These are the activations of a small network on made-up records, seen along a few directions, one row for each record.
Records have a field called Pofip. Each example row is followed by its value.
The largest differences between rows may come from other fields.
In the rows, zero is written as 500.
Strong random noise was added to every row along 19 fixed directions; ignore it. To show where, here is one row again and again, with new noise each time:
[292 292 617 600 699 615 479 525 272 667 627 488 501 394 485 408 341 373
 623 548 343 643 587 481 533 465 549 481 411 517 514 584 802 339]
[388 581 562 511 495 734 377 624 417 514 479 540 533 665 685 564 482 480
 527 608 584 479 354 599 470 531 489 346 666 543 525 490 354 580]
[629 642 749 311 614 636 457 684 552 349 643 568 400 513 672 471 225 417
 687 692 639 586 512 708 565 433 471 477 587 640 326 367 461 666]
[596 663 423 488 419 410 411 306 456 488 360 351 424 550 493 358 211 394
 369 644 567 321 665 660 511 369 176 521 509 630 401 128 373 325]
[485 532 446 248 475 238 823 481 413 338 505 342 609 623 226 320 388 514
 173 413 294 377 584 546 647 597 371 412 510 483 499 516 463 543]
[411 406 388 684 345 402 431 347 572 460 400 459 422 501 473 705 627 498
 614 380 577 443 506 494 375 545 440 523 401 589 443 314 563 622]
[256 619 387 482 450 228 503 474 438 538 550 398 500 465 388 418 408 353
 265 676 509 416 543 592 529 402 276 506 505 670 423 397 569 421]
[186 445 488 597 623 617 510 390 498 597 567 481 596 589 659 488 384 433
 581 567 330 546 634 559 522 543 555 345 380 564 505 500 635 486]
[499 479 308 744 475 373 448 554 426 650 514 627 483 359 474 265 551 562
 419 602 449 597 507 567 587 505 363 382 384 465 614 578 439 363]
[481 713 553 594 337 459 585 348 608 544 547 347 477 602 744 507 522 460
 520 469 543 268 577 590 533 583 377 558 488 342 385 369 488 350]
[350 413 509 674 489 568 612 368 444 481 653 311 419 568 692 703 445 531
 351 447 406 460 498 382 635 544 702 283 380 517 652 589 623 562]
[791 330 530 732 774 441 595 520 546 378 422 516 408 480 466 462 287 523
 593 287 488 737 569 418 412 560 611 351 355 597 626 443 243 649]
[758 447 522 303 535 557 422 655 560 505 506 504 501 382 446 525 632 645
 358 622 617 638 426 419 519 464 814 478 472 568 602 660 367 711]
[476 543 532 501 356 321 656 487 441 585 494 332 540 672 478 430 500 435
 412 594 553 390 591 594 476 496 301 458 455 509 376 314 476 498]
[470 386 560 341 556 654 485 538 549 346 554 402 532 409 335 726 416 510
 480 376 453 420 340 292 507 599 684 545 545 597 533 487 643 744]
[352 586 701 708 432 564 321 765 345 723 613 591 398 505 533 533 320 364
 616 528 408 501 293 469 468 689 511 387 539 429 695 458 572 407]
[548 617 702 338 395 523 354 642 327 458 515 483 346 594 538 627 460 407
 477 550 526 387 429 540 521 599 570 511 640 385 598 420 583 459]
[552 362 544 761 565 531 622 474 467 599 677 561 410 609 465 162 389 437
 589 387 399 578 657 438 302 489 552 352 369 264 552 454 562 587]
[575 602 388 545 236 479 513 490 666 297 693 634 331 385 581 579 625 655
 331 461 606 462 371 453 664 421 609 433 491 434 532 548 622 766]
[513 443 490 481 383 567 567 309 345 419 382 317 489 655 594 576 383 520
 424 573 601 424 596 672 597 354 300 389 503 678 359 273 464 520]
[611 667 586 480 480 577 430 648 525 671 667 405 474 502 551 307 520 485
 415 631 564 363 398 497 396 605 559 485 580 324 574 581 294 474]

[523 659 690 388 443 545 602 655 840 532 852 313 261 594 583 328 527 398
 692 603 539 398 543 353 352 488 657 678 453 431 243 718 528 692] | j2
[553 372 622 651 407 550 635 477 522 924 725 275 701 417 470 504 528 587
 617 555 443 360 443 462 434 767 502 426 253 351 550 392 518 484] | j4
[807 286 347 588 447 553 560 561 483 520 325 382 535 505 523 613 523 762
 373 684 470 572 497 367 798 541 506 266 261 699 658 494 327 595] | j15
[381 428 542 454 325 769 476 347 363 503 627 547 587 441 597 654 466 639
 577 549 557 493 375 750 622 403 434 357 545 583 427 434 628 613] | j13
[535 484 416 424 382 556 318 446 547 605 486 505 425 590 506 506 506 602
 585 643 324 432 590 567 483 709 617 324 313 467 699 478 427 561] | j4
[667 469 416 580 446 576 503 496 693 478 650 562 329 468 613 343 721 547
 652 564 574 476 601 389 478 412 546 632 405 289 359 598 645 548] | j1
[280 252 421 711 600 623 485 574 356 490 600 664 553 416 397 467 560 459
 555 444 510 610 390 368 409 393 464 445 544 494 531 539 722 618] | j5
[645 382 181 447 599 535 314 385 428 553 204 578 650 422 273 251 644 582
 294 580 580 564 563 514 363 310 418 547 560 552 528 490 287 431] | j6
[240 663 272 629 499 441 445 303 558 420 405 718 643 402 482 480 539 463
 217 292 552 533 409 474 440 275 462 547 690 502 543 516 508 421] | j13
[566 393 516 307 343 523 503 653 316 520 502 706 499 366 245 345 648 615
 324 462 480 685 403 463 621 323 636 553 578 417 513 739 722 553] | j9
[589 620 603 387 417 841 501 550 639 584 623 200 350 538 656 423 312 607
 485 608 369 362 412 366 682 564 675 468 467 583 496 827 312 478] | j9
[568 426 530 570 353 757 567 277 603 406 510 520 544 429 675 658 530 734
 706 288 558 540 418 682 595 515 529 423 458 553 392 524 417 648] | j6
[640 522 353 601 363 732 373 445 741 745 420 378 530 295 493 362 546 629
 677 582 509 350 407 363 535 514 334 734 403 535 338 585 379 313] | j1
[626 489 572 444 663 504 561 766 541 443 701 307 473 248 679 606 655 563
 625 760 682 441 370 535 738 639 384 632 508 594 345 714 421 461] | j3
[530 463 698 642 270 419 708 433 255 449 692 407 385 549 301 501 213 496
 362 207 534 453 337 617 414 476 398 275 583 499 561 298 450 690] | j10
[493 672 199 639 249 365 478 490 813 349 581 603 329 387 449 564 554 606
 268 453 404 377 358 195 702 484 542 513 413 485 609 578 640 622] | j2
[550 449 542 297 595 675 640 628 573 305 648 404 527 620 512 483 499 508
 529 535 380 294 512 288 604 651 549 509 523 325 508 546 631 647] | j5
[425 570 465 499 293 241 554 398 405 373 667 579 495 379 423 607 304 592
 376 477 361 399 475 805 744 723 341 233 393 516 672 240 608 604] | j14
[384 400 687 602 353 305 833 736 575 506 471 317 364 777 575 636 631 458
 733 435 485 634 523 376 515 549 491 489 352 676 321 735 456 628] | j14
[374 597 675 808 532 483 373 540 414 732 766 408 326 272 561 544 258 348
 400 484 588 539 308 444 421 437 622 492 540 576 599 530 565 386] | j3
[347 473 399 490 582 241 441 362 458 507 555 389 503 756 398 573 554 312
 432 590 434 305 683 555 187 694 510 375 419 365 621 173 589 631] | j8
[560 524 456 460 553 732 458 681 662 561 241 670 660 647 486 225 518 504
 684 562 469 578 555 382 428 427 395 590 566 522 366 522 327 487] | j7
[602 579 665 442 604 683 481 348 355 623 568 329 619 576 544 412 344 454
 408 444 530 335 482 640 332 576 544 455 651 299 559 362 341 399] | j8
[820 422 461 472 524 570 774 425 510 284 617 172 447 475 649 576 524 646
 236 563 690 348 487 334 713 354 476 460 490 516 484 562 340 568] | j12
[609 599 526 692 472 454 435 492 659 544 298 587 490 650 702 605 519 388
 583 509 671 526 600 346 353 386 491 569 464 463 515 215 433 440] | j12
[403 693 445 450 226 805 354 724 605 718 362 462 637 603 623 519 694 567
 379 788 718 379 217 358 532 319 405 578 714 652 357 613 309 503] | j7
[730 587 507 499 655 736 287 717 713 678 465 696 650 385 317 263 334 541
 556 470 362 508 341 274 326 707 683 499 530 357 745 491 256 561] | j15
[205 450 237 677 443 479 484 466 567 430 337 556 461 628 468 573 659 501
 517 337 282 440 457 292 512 603 469 497 496 496 569 704 577 434] | j11
[284 770 553 570 365 368 384 827 676 632 531 632 482 468 591 591 478 411
 625 661 413 456 341 434 629 699 402 539 479 569 554 531 524 392] | j11
[314 588 562 531 572 753 699 461 532 517 632 519 690 630 520 251 228 443
 410 396 414 471 457 456 461 357 435 398 649 473 414 508 459 552] | j10

Here are new rows. What is Pofip for each?
[517 559 627 556 511 434 549 440 520 768 407 476 596 434 636 477 428 536
 418 491 383 702 636 485 623 466 727 470 322 533 642 638 446 238] | j15
[231 500 714 366 379 272 437 645 276 665 659 467 454 517 461 584 644 326
 619 709 556 479 540 733 409 576 439 558 512 473 423 448 761 451] | j14
[417 339 395 481 430 575 608 388 403 569 390 567 715 525 481 415 804 744
 540 340 338 560 540 684 571 675 544 383 456 356 539 746 426 472] | j7
[542 471 549 357 348 557 458 355 517 358 415 578 377 694 520 636 640 541
 531 317 527 514 582 501 352 449 746 494 537 385 534 495 562 677] | j4
[541 784 646 314 514 147 566 583 706 540 598 574 513 657 655 482 666 335
 616 657 519 445 746 608 407 621 546 641 421 226 438 361 596 409] | j13
[412 668 548 349 554 589 121 521 709 485 635 600 249 373 501 444 439 386
 729 560 468 495 506 559 275 564 733 643 530 519 515 626 502 573] | j6
[495 508 612 619 688 432 640 616 424 648 526 358 655 485 508 374 546 348
 637 518 594 423 485 536 424 574 211 692 585 402 271 438 466 256] | j2
[529 571 502 567 643 444 631 643 618 446 485 543 567 613 585 493 508 478
 459 493 530 583 462 400 512 518 518 459 525 506 481 560 374 590] | j2
[511 348 703 850 501 748 791 366 506 509 716 519 577 331 785 693 398 603
 649 223 544 633 397 403 732 387 579 466 409 413 417 519 794 493] | j8
[372 649 604 322 441 314 536 434 575 691 401 413 626 587 639 523 724 537
 621 557 530 601 640 849 413 598 571 524 435 589 393 670 217 389] | j10
[482 447 296 391 444 474 538 443 512 474 269 603 672 501 329 498 521 560
 287 506 326 517 568 289 734 386 475 573 440 524 511 454 758 411] | j2
[611 356 327 417 729 548 424 346 420 301 473 399 490 325 293 472 448 495
 327 424 502 379 507 357 438 442 501 594 581 487 602 474 498 465] | j5
[507 546 401 517 663 413 418 715 559 436 289 589 520 398 396 390 334 380
 556 604 409 534 529 359 667 505 249 667 507 675 430 432 537 301] | j3
[595 277 386 429 791 485 502 436 276 350 591 262 400 735 485 576 625 431
 342 641 478 338 629 410 348 616 627 332 492 315 702 474 503 602] | j8
[553 647 609 634 347 620 538 492 564 469 461 497 454 513 758 573 413 441
 636 519 690 418 467 519 647 341 243 653 577 520 230 290 610 369] | j9
